A small network was shown many inputs. Here are its activations along a few directions, one row for each input.
Each table varies a few parts of the input and shows all the possible inputs, shuffled.
Descriptions start from the smaller parts, as in this example, which fits no table here: one of 5 places around a ring, together with either a single point or one of 9 places around a ring or (one of 2 separate values, together with one of 6 places along a line).
Shared parts are said once, and a part with two or three values counts as separate values.
(in the rows, 128 means zero)

Other details of the inputs shift rows strongly along two fixed directions, in all tables alike. That doesn't count.
To show where, the next rows are all for the same input, with only those details redrawn:
[109 104  95 130 160 149 122 171 122 122 105]
[119 121  88 120 122 172  96 139 130 122  91]
[149  88 160  97 140 123 180 142 174 151 121]
[102 100  91 136 173 144 125 184 115 120 108]
[102 100  91 136 174 144 126 185 115 120 108]
[102 100  91 136 174 144 125 185 115 120 108]

A family of inputs:
r1: [101 150 110 160 147 116 121 155 102 116 135]
r2: [149 177  73 112  87 198  69  87 112 126  63]
r3: [156 142 153 102  37 150  96  54 192 127 113]
r4: [157 135 162 109  92 109 141  83 156 155 142]
r5: [160  91 166  95 152 121 177 132 161 152 115]
r6: [151 111 157 114 132  79 171 114 153 153 152]
r7: [ 84 113 111 165 160 116 109 172 114 101 137]
r8: [136 114 186 116 128  92 162 124 152 146 160]
r9: [ 95 163 124 161 144 121 122 160 100 109 137]
r10: [138 102 170 124 147  89 171 125 140 141 167]
r11: [121 116  94 131 175 134 130 175  68 137 109]
r12: [101 149 102 160 145 113 126 156 112 107 128]
r13: [144 107 164 117 130  83 168 115 155 152 154]
r14: [174 110 153  82 117 140 152  95 162 159 102]
r15: [138 106 177 119 128  91 164 121 160 146 155]
r16: [133 138 182 129 140  87 180 140 140 143 159]
r17: [148 130 185 119 132  97 174 117 138 143 168]
r18: [101 147 119 144 108 147  74 126 115 109 127]
r19: [117 112  74 130 181 131 131 171  92 141 111]
r20: [147 104 158 114 131  80 168 116 157 151 152]
r21: [134 154  99 122 119 166 112 137  91 129  88]
r22: [120 110  79 122 166 137 125 159 103 142 108]
r23: [ 87 113 106 163 161 113 109 168 109 106 137]
r24: [103 146 104 160 147 113 123 152 104 115 132]
r25: [ 96 127 114 154 168 117 111 158  79 112 156]
r26: [108 138 109 156 153 121 118 145  93 113 147]
r27: [ 88 129 131 155 145 126 101 162 112 104 141]
r28: [130 150  77 122 124 164 111 133 114 133  90]
r29: [176 162 132  82  54 173 133  67 178 152  85]
r30: [118 155  90 135  59 184  39  78 134  89 104]
r31: [104 141 114 149 151 113 108 149  88 126 145]
r32: [104 143 122 144 110 155  76 121 110 100 135]
r33: [ 95 123 101 158 165 108 110 161  92 122 142]
r34: [159 141 157 102  40 158  97  44 180 125 123]
r35: [ 87 109 114 165 162 124 111 166 109  92 144]
r36: [114 164  96 137  59 179  36  82 130 107 102]
r37: [157 105 141 100 159 107 194 145 146 166 127]
r38: [114 163  97 151 109 144 101 118 115  96 121]
r39: [123 159  76 129  61 169  38  76 127 111  98]
r40: [151 119 160 119 130  81 176 118 156 150 151]
r41: [159 131 165 109  95 117 143  78 151 145 150]
r42: [153 156 181 113  89 124 151  88 150 135 149]
r43: [117 160  98 137  60 187  38  76 125  97 109]
r44: [ 84 121 131 162 161 129 107 170  99  92 152]
r45: [171 144 138  94  44 146 100  35 167 137 124]
r46: [ 92 114 100 159 164 109 110 163 102 114 138]
r47: [ 98 126 123 150 151 127 105 149  94 108 151]
r48: [139 131  82 113 139 162  96 121 102 137  87]
r49: [106 119  90 155 169 108 117 153  87 112 146]
r50: [169 165 160  95  44 153  99  38 151 142 134]
r51: [144 114 164 128 147  87 181 126 140 139 164]
r52: [165 174 156 107  40 155 112  45 164 132 124]
r53: [173 112 155  94 156 113 188 125 145 165 118]
r54: [137 138 180 131 124  92 183 128 160 138 150]
r55: [ 98 151 108 164 145 116 126 156 109 108 130]
r56: [ 98 115 104 153 147 116 106 155 119 108 132]
r57: [114 132  96 153 153 115 120 144  97 111 142]
r58: [170 111 164  82 100 141 155 105 147 159 107]
r59: [ 99 138 102 166 164 116 129 161  92 103 143]
r60: [133  98 176 126 145  93 169 130 147 134 166]
r61: [184 165 142  82  65 174 130  61 168 148  79]
r62: [161 106 149  85 103 143 153 106 177 156 107]
r63: [151 109 166 117 134  90 173 109 146 145 162]
r64: [138  92 163 122 146  87 171 128 152 132 161]
r65: [141  95 173 119 129  97 167 120 167 127 156]
r66: [101 100  91 136 174 144 125 185 114 120 108]
r67: [111 165 103 154 109 148 100 118 112  98 123]
r68: [ 90 121 122 159 145 124 104 160 119 104 136]
r69: [137 150  92 108  69 204  57  99 110 121  70]
r70: [144 134 182 119 129  89 172 123 144 152 161]
r71: [131 139 189 133 141  98 185 138 140 126 165]
r72: [139 122 168 129 144  82 177 133 143 149 159]
r73: [128 173  74 132  63 167  42  69 113 121 101]
r74: [126 123  77 115 126 165  96 131 118 134  92]
r75: [160 124 175 102 134 120 200 142 140 151 117]
r76: [173 103 153  90 157 111 183 121 143 168 118]
r77: [117 137  93 141 114 142  83 106 105 113 130]
r78: [100 151 118 164 147 126 127 152 103 100 141]
r79: [149 171  80 108  73 196  67  93  93 133  72]
r80: [152  92 181  97 134 125 180 145 151 147 120]
r81: [100 135 114 148 151 115 105 150  92 124 145]
r82: [126  97 186 132 141 101 167 137 160 121 163]
r83: [117 107 106 130 170 150 119 166 113 118  98]
r84: [168 165 143 102  41 142 107  44 167 147 118]
r85: [109 140 100 156 150 118 126 148 102 104 138]
r86: [106 144  98 157 148 110 124 153 107 114 130]
r87: [158  94 161  96 154 108 186 146 124 164 126]
r88: [142  98 173 119 131  95 168 114 157 136 160]
Changing only one part turns r59 into r77. The same change can be made to r1. Which row results?
> r33
Changing only one part turns r52 into r41. The same change can be made to r85. Which row results?
> r49
Changing only one part turns r31 into r27. The same change can be made to r63. Which row results?
> r35
What is each input in this table made of?
> one of 8 places along a line, together with either one of 3 separate values or (one of 2 separate values, together with one of 4 places along a line)
Change only the choice among 3 separate values in r75. List by row number the other rows that result.
> r29, r61
Which other rows agree with r57 in the place on the line of 8? List them by row number.
> r17, r26, r37, r40, r51, r53, r70, r72, r79, r84
Start at r12 and move only the place on the line of 4, one step at a time. The first step leads to r55. Which rows follow, in order?
> r54, r9
Which other rows agree with r58 in the place on the line of 8? List them by row number.
> r8, r14, r15, r39, r46, r47, r60, r64, r74, r88
Change only the choice among 2 separate values in r85. List by row number the other rows that result.
> r86

A family of inputs:
r89: [175 114 187  89  56 125 144  50 207 146 138]
r90: [126 106 168 137 146  97 178 146 162 123 150]
r91: [104  94 123 148 228  80 171 198  80 138 155]
r92: [141 101 158 105 126 128 135 121 152 138 131]
r93: [120 166 105 125  38 187  20  59 127 101 108]
r94: [ 96 100 139 156 226  97 180 221  88 124 150]
r95: [186 119 174  74  62 123 153  48 211 167 125]
r96: [100 147  62 154 176 154 106 182  56 116  95]
r97: [ 87 148  63 173 148 121  70 148  68 103 138]
r98: [ 95  78  90 147 198 121 132 198 102 120 120]
r99: [124  98 155 142 197  68 185 165 105 138 172]
r100: [115 167  73 135  70 198  43  97 133 102  76]
r101: [139 155  88 111  59 201  67  90 147 119  65]
r102: [191 126 195  67  59 143 141  47 187 166 127]
r103: [ 77 158  71 176 139 134  83 157  92  93 128]
r104: [134 189  92 127  40 177  31  46 107 118 110]
r105: [ 97 148  67 162 174 129 109 177  77 113 113]
r106: [113 123  76 123 117 184  61 132 101 113  88]
r107: [116 154  88 130  67 189  29  79 114  96 103]
r108: [162 145 163 104 109 125 162 101 148 152 123]
r109: [187 125 182  89  77  98 168  54 183 162 150]
r110: [102 140 114 149 123 139  80 129  90 110 143]
r111: [103 107 116 151 201  93 175 196 123 127 139]
r112: [ 65 140  46 182 154 132  55 162  74  90 132]
r113: [130 126 144 143 165  84 183 153 125 132 155]
r114: [109 178  86 148  93 187  53 113  88  96 106]
r115: [108  82 159 148 213  75 183 191 100 127 179]
r116: [110 110 183 142 159  89 175 166 140 118 163]
r117: [106 156 102 145 103 172  72 123 110  93 111]
r118: [140  81 156 109 179 108 180 167 120 153 139]
r119: [ 88 169  73 176 142 128  85 154  75  99 129]
r120: [167 120 157  90 108 124 183 109 183 158 110]
r121: [165 121 152 100 136 108 193 129 152 160 119]
r122: [148 160 113 102  76 194  92  99 124 132  82]
r123: [109  87 162 146 161  77 163 158 145 124 169]
r124: [155 121 183  97 104 133 161 109 177 141 124]
r125: [101 174 105 153 102 164  68 125  90  99 122]
r126: [151 106 161 111 116  94 166  98 174 143 154]
r127: [183 166 206  91  44 118 161  44 184 157 140]
r128: [ 72 146  50 182 171 136  88 179  77  86 123]
r129: [158 106 178  91 120 133 179 130 169 147 114]
r130: [144 131 172 126 147  92 189 132 133 139 153]
r131: [168 100 148  94 139  99 180 120 149 167 130]
r132: [172 107 161  87 128 114 176 107 144 169 126]
r133: [121 124  97 128 103 160  75 109 137 120 107]
r134: [ 75  97 140 179 208  73 172 215 113 103 168]
r135: [156  88 145  94 138 107 178 124 166 160 126]
r136: [154 137 116 108 100 132 112  87 137 145 117]
Changing only one part turns r107 into r106. The same change can be made to r126. Which row results?
> r135
What is each input in this table made of?
> one of 2 separate values, together with one of 4 places along a line, together with one of 6 places around a ring
Start at r96 and move only the place on the line of 4, one step at a time. The first step leads to r108. Which rows follow, in order?
> r130, r127
Change only the choice among 2 separate values in r128. List by row number the other rows that result.
> r126
Change only the choice among 2 separate values in r129. List by row number the other rows that result.
> r106
Change only the place on the ring of 6 in r116. List by row number the other rows that result.
> r103, r119, r125, r127, r134
